Each row below holds a small network's activations on one record, seen along a few directions.
Each row is followed by the record's values for the fields Vuzu, Gezum, Sovuk, Kol, Pesur.
A field that a record lacks is left out.
Other fields move the rows too, some of them a lot.
(in the rows, 500 means zero)
Strong random noise was added to every row along 15 fixed directions; ignore it. To show where, here is one row again and again, with new noise each time:
[515 443 416 564 570 655 453 520 677 528 383 388 322 526 473 377 492 499
 597 518 384 643 792 507 473 533 506 596 596 478 711]
[382 205 596 558 517 503 610 560 522 749 543 504 690 403 479 504 528 539
 593 635 516 391 401 585 455 559 311 533 501 759 696]
[365 566 355 360 262 517 517 453 341 473 476 662 338 262 535 403 498 196
 353 358 655 629 623 740 611 447 259 493 474 107 625]
[536 328 536 456 669 703 583 352 586 560 218 298 353 463 484 286 299 561
 303 430 319 356 828 471 691 458 552 319 453 587 628]
[413 698 517 586 168 336 664 464 621 598 537 468 590 194 603 617 762 404
 674 255 625 624 471 559 637 440 578 454 410 349 607]
[433 570 453 416 488 505 351 380 340 587 430 486 171 462 560 255 327 588
 317 597 316 381 620 469 642 491 376 327 491 417 640]
[419 532 436 532 467 430 455 462 574 581 455 456 556 616 454 629 615 509
 519 605 535 480 563 622 267 678 544 555 434 503 650]
[539 559 555 649 469 500 362 384 507 259 716 472 514 363 601 402 354 696
 402 653 178 214 162 493 718 508 652 449 354 636 625]
[536 494 528 514 608 620 615 580 786 431 448 600 513 544 514 432 686 433
 432 528 338 721 583 434 566 361 632 570 677 581 426]
[392 502 528 287 454 478 660 471 540 829 232 538 380 529 603 407 656 385
 564 354 567 531 829 458 493 410 456 286 532 447 619]
[531 315 701 605 685 610 569 482 528 367 510 289 723 383 299 599 345 637
 230 510 463 353 358 354 560 526 666 532 412 820 308]
[557 585 458 443 656 429 608 464 709 507 722 501 640 321 743 425 386 505
 429 748 440 384 176 731 524 468 419 672 366 419 670]
[626 443 382 666 433 477 471 466 556 616 540 310 467 520 412 504 451 551
 652 495 427 565 569 530 523 608 513 588 554 461 583]
[450 514 629 407 601 508 581 422 572 448 553 414 277 272 557 224 325 536
 531 685 480 527 533 579 613 546 524 517 435 720 672]
[527 218 611 425 449 610 655 494 435 696 459 440 228 331 388 312 415 337
 687 438 569 636 795 480 603 632 384 542 565 488 537]
[476 561 679 277 592 243 723 403 433 839 576 423 509 341 570 505 432 524
 492 660 677 386 400 567 501 611 384 438 346 564 414]
[553 462 427 545 594 646 512 560 616 495 237 529 663 733 388 622 693 470
 364 292 363 591 755 402 574 300 576 382 689 529 347]

[576 635 666 391 520 635 417 508 262 454 455 573 285 415 592 537 444 451
 476 308 458 268 565 311 781 375 460 322 328 259 281] : Vuzu=v2, Gezum=p4, Sovuk=b2, Pesur=g2
[548 844 721 485 650 308 606 439 598 726 434 429 488 366 521 735 654 632
 458 491 517 587 570 384 654 473 509 419 369 400 132] : Vuzu=v1, Gezum=p2, Sovuk=b1, Pesur=g2
[349 673 491 534 619 517 513 608 746 354 436 570 488 538 613 509 732 497
 634 615 561 662 631 616 303 527 511 637 530 522 707] : Vuzu=v2, Gezum=p4, Sovuk=b4, Kol=t1, Pesur=g1
[609 478 462 549 766 512 427 632 498 550 545 617 436 699 359 573 594 525
 575 732 402 742 665 579 493 599 201 667 781 459 271] : Vuzu=v1, Gezum=p1, Sovuk=b4, Kol=t2, Pesur=g1
[539 689 482 261 597 331 522 421 510 683 469 441 421 579 656 551 522 444
 866 603 714 424 692 799 382 656 381 509 296 392 661] : Vuzu=v2, Gezum=p2, Sovuk=b3, Pesur=g1
[586 383 537 419 479 457 711 467 502 635 514 653 451 530 670 268 563 462
 596 485 340 491 491 524 759 348 420 331 644 536 486] : Vuzu=v2, Gezum=p2, Sovuk=b4, Kol=t1, Pesur=g1
[386 788 472 371 588 422 361 587 424 418 589 632 700 546 543 788 625 463
 384 557 644 489 380 616 329 497 349 580 453 382 440] : Vuzu=v1, Gezum=p1, Sovuk=b3, Pesur=g2
[544 300 548 454 505 431 712 468 519 773 562 424 583 499 486 456 471 492
 577 612 530 513 489 633 489 639 377 552 545 626 554] : Vuzu=v2, Gezum=p2, Sovuk=b3, Pesur=g2
[719 518 199 545 603 670 457 491 693 548 338 297 279 622 525 382 360 422
 485 402 423 653 837 545 486 478 518 665 574 115 605] : Vuzu=v2, Gezum=p4, Sovuk=b2, Pesur=g1
[775 556 544 507 736 496 567 427 493 250 665 320 571 438 336 567 239 517
 342 536 513 498 406 568 657 569 583 644 437 488 144] : Vuzu=v2, Gezum=p4, Sovuk=b4, Kol=t1, Pesur=g1
[357 399 423 511 541 446 572 448 539 767 178 231 444 577 334 463 470 589
 496 470 712 645 857 548 278 578 445 402 563 668 665] : Vuzu=v1, Gezum=p3, Sovuk=b4, Kol=t1, Pesur=g1
[284 321 577 601 415 520 406 481 379 625 555 627 322 372 356 481 556 539
 250 805 389 554 538 608 521 727 219 576 498 489 533] : Vuzu=v2, Gezum=p2, Sovuk=b3, Pesur=g1
[353 520 585 339 538 517 573 396 513 356 441 696 474 568 519 298 513 497
  98 679 390 490 428 543 571 411 639 310 547 857 489] : Vuzu=v1, Gezum=p1, Sovuk=b3, Pesur=g2
[475  63 584 665 256 750 539 643 530 381 558 406 683 406 296 572 502 346
 686 207 590 564 462 294 321 606 705 700 541 664 618] : Vuzu=v2, Gezum=p4, Sovuk=b3, Pesur=g2
[162 400 759 627 435 676 467 597 610 225 443 814 577 296 444 620 891 434
 712 489 432 593 649 618 578 553 498 468 475 758 662] : Vuzu=v1, Gezum=p2, Sovuk=b2, Pesur=g1
[537 632 455 391 721 461 622 614 636 246 635 534 678 437 611 349 407 456
 461 544 651 682 217 512 469 213 530 632 638 723 457] : Vuzu=v1, Gezum=p1, Sovuk=b4, Kol=t1, Pesur=g1
[586 503 359 448 550 470 448 550 473 695 462 513 355 681 528 350 467 519
 648 524 387 610 611 365 475 392 423 481 739 450 456] : Vuzu=v2, Gezum=p2, Sovuk=b2, Pesur=g1
[548 541 518 400 677 674 581 595 513 385 279 449 810 485 448 810 629 352
 804  81 706 561 930 770 694 332 314 433 481 503 489] : Vuzu=v2, Gezum=p2, Sovuk=b3, Pesur=g2
[497 325 746 414 542 610 691 581 574 684 370 569 580 532 475 551 650 467
 309 322 430 491 522  45 530 359 678 379 594 569 166] : Vuzu=v1, Gezum=p2, Sovuk=b3, Pesur=g2
[344 497 732 415 464 462 764 519 525 615 569 656 529 161 521 570 696 374
 275 512 589 594 474 530 631 500 315 536 432 335 314] : Vuzu=v2, Gezum=p2, Sovuk=b4, Kol=t2, Pesur=g1
[568 711 466 673 571 415 342 490 455 553 601 292 413 306 491 508 344 749
 505 597 429 496 424 518 769 452 295 527 482 474 461] : Vuzu=v1, Gezum=p4, Sovuk=b3, Pesur=g1
[470 234 603 400 588 563 726 475 631 325 547 600 528 445 440 357 431 319
 491 650 668 597 430 647 298 648 624 700 452 663 530] : Vuzu=v1, Gezum=p2, Sovuk=b4, Kol=t2, Pesur=g1
[371 511 597 544 685 566 553 596 652 332 565 569 556 260 560 473 529 526
 529 620 539 614 439 632 523 449 335 663 520 577 593] : Vuzu=v1, Gezum=p2, Sovuk=b4, Kol=t1, Pesur=g1
[456 657 618 591 513 509 581 481 867 386 509 598 466 422 673 455 781 569
 679 590 267 560 558 566 622 469 682 452 473 602 665] : Vuzu=v1, Gezum=p3, Sovuk=b4, Kol=t1, Pesur=g1
[608 335 764 609 273 500 652 348 472 524 501 533 392 503 520 439 671 568
 544 332 177 327 513 188 802 571 829 208 461 558 304] : Vuzu=v2, Gezum=p2, Sovuk=b4, Kol=t1, Pesur=g1
[554 663 490 508 677 462 436 413 481 312 458 386 674 558 435 710 432 611
 439 475 518 330 534 590 494 506 559 433 354 523 362] : Vuzu=v2, Gezum=p2, Sovuk=b4, Kol=t1, Pesur=g1
[378 267 465 594 303 669 447 565 352 189 622 445 696 348 460 334 261 472
 433 381 585 362 187 522 522 366 557 540 511 830 804] : Vuzu=v2, Gezum=p4, Sovuk=b3, Pesur=g2
[475 868 295 508 536 404 372 397 616 445 399 510 510 596 600 595 612 566
 471 573 412 575 705 849 553 494 430 411 486 360 685] : Vuzu=v2, Gezum=p3, Sovuk=b3, Pesur=g2
[347 405 733 456 494 784 376 598 504 271 419 749 450 307 485 617 662 359
 462 286 379 471 653 315 604 428 509 467 428 380 435] : Vuzu=v1, Gezum=p4, Sovuk=b3, Pesur=g1
[326 592 525 870 221 465 370 528 400 449 567 372 517 106 423 563 504 757
 228 442 433 444 187 303 748 398 444 455 396 514 491] : Vuzu=v1, Gezum=p4, Sovuk=b1, Pesur=g1
[691 699 540 548 444 205 554 443 387 429 628 289 386 631 284 448 432 623
 913 524 661 712 558 511 595 608 735 435 611 930 284] : Vuzu=v2, Gezum=p4, Sovuk=b4, Kol=t2, Pesur=g1
[437 438 665 640 271 459 455 608 434 568 632 537 411 325 386 598 675 504
 852 438 554 659 476 328 542 589 514 534 541 560 445] : Vuzu=v1, Gezum=p3, Sovuk=b3, Pesur=g1
[621 535 588 668 582 729 425 743 534 255 650 411 590 236 513 569 449 486
 831 245 505 640 413 366 751 202 437 700 537 539 460] : Vuzu=v2, Gezum=p2, Sovuk=b1, Pesur=g2
[454 466 589 376 300 454 529 505 327 421 619 659 450 485 457 483 535 338
 463 496 644 522 343 422 426 550 607 516 490 541 319] : Vuzu=v2, Gezum=p2, Sovuk=b3, Pesur=g2
[554 457 679 171 489 367 441 642 144 854 773 634 276 474 707 235 294 537
 802 559 509 346 207  86 534 363 309 381 629 561 410] : Vuzu=v1, Gezum=p3, Sovuk=b3, Pesur=g2

Which values does each new row have?
[580 307 631 577 658 640 508 563 510 493 566 602 646 524 563 433 476 631
 576 571 198 311 414 489 814 387 378 391 600 775 497] : Vuzu=v2, Gezum=p4, Sovuk=b3, Pesur=g2
[653 356 429 535 497 584 473 570 418 645 481 600 316 576 437 376 474 448
 602 464 338 626 647 419 760 399 311 457 717 392 350] : Vuzu=v1, Gezum=p4, Sovuk=b3, Pesur=g1
[550 453 320 421 576 591 445 604 417 525 490 618 470 513 531 355 403 375
 493 421 460 626 564 569 651 270 231 517 712 358 504] : Vuzu=v2, Gezum=p4, Sovuk=b2, Pesur=g1
[349 567 591 444 659 666 412 578 660 280 381 535 543 625 399 719 691 429
 464 556 565 601 762 576 213 682 604 662 459 561 559] : Vuzu=v2, Gezum=p4, Sovuk=b3, Pesur=g2
[748 502 656 475 786 501 710 485 636 729 548 536 614 476 601 670 633 517
 727 561 293 448 694 718 883 578 208 501 534 348 311] : Vuzu=v2, Gezum=p4, Sovuk=b3, Pesur=g2
[608 518 364 562 389 488 548 483 631 378 654 632 595 572 481 587 599 367
 308 624 427 612 321 711 449 586 608 693 524 351 431] : Vuzu=v2, Gezum=p3, Sovuk=b3, Pesur=g2
[604 125 555 528 379 544 619 420 492 834 476 407 259 503 437 336 412 456
 697 540 439 453 647 393 491 728 537 490 481 507 597] : Vuzu=v1, Gezum=p1, Sovuk=b3, Pesur=g1
[432 482 518 506 298 283 596 407 492 868 508 370 383 473 386 516 529 527
 503 562 675 660 526 403 293 720 580 540 489 489 476] : Vuzu=v1, Gezum=p2, Sovuk=b3, Pesur=g2
[475 436 453 634 228 441 494 344 419 433 635 581 383 437 313 487 497 437
 178 646 410 616 395 606 523 784 559 594 479 353 390] : Vuzu=v1, Gezum=p2, Sovuk=b3, Pesur=g2
[746 587 195 241 445 344 575 419 416 358 575 602 663 820 702 299 295 336
 386 375 583 359 114 520 402 199 755 369 555 448 437] : Vuzu=v1, Gezum=p1, Sovuk=b4, Kol=t1, Pesur=g1
[498 442 461 392 613 454 596 400 465 713 441 288 618 455 581 429 252 586
 399 567 607 246 447 691 487 536 335 436 354 596 689] : Vuzu=v1, Gezum=p4, Sovuk=b3, Pesur=g2
[531 359 285 534 627 529 732 419 669 289 373 344 487 425 339 161 234 400
 429 550 693 886 677 901 570 418 455 601 678 761 631] : Vuzu=v1, Gezum=p2, Sovuk=b4, Kol=t1, Pesur=g1
[648 530 507 215 655 584 576 627 500 380 513 513 629 629 485 639 452 246
 622 289 787 563 523 444 298 433 615 654 489 399 288] : Vuzu=v1, Gezum=p4, Sovuk=b3, Pesur=g2
[454 548 327 783 348 468 400 546 700 786 377 421 530 490 596 589 708 669
 678 388 286 584 624 366 552 356 419 439 613 354 690] : Vuzu=v2, Gezum=p2, Sovuk=b3, Pesur=g1
[472 512 388 553 457 489 454 544 424 490 473 497 428 567 326 583 529 428
 185 473 590 692 516 377 305 587 445 646 618 188 254] : Vuzu=v1, Gezum=p4, Sovuk=b4, Kol=t1, Pesur=g1
[580 529 605 272 451 371 735 310 524 464 572 517 465 468 523 300 339 424
  47 541 430 525 289 396 583 493 797 387 481 611 225] : Vuzu=v2, Gezum=p4, Sovuk=b3, Pesur=g2
[574 362 521 337 510 517 656 498 406 737 430 512 512 417 574 471 432 352
 616 334 600 409 619 561 654 421 281 419 483 336 505] : Vuzu=v2, Gezum=p4, Sovuk=b3, Pesur=g1
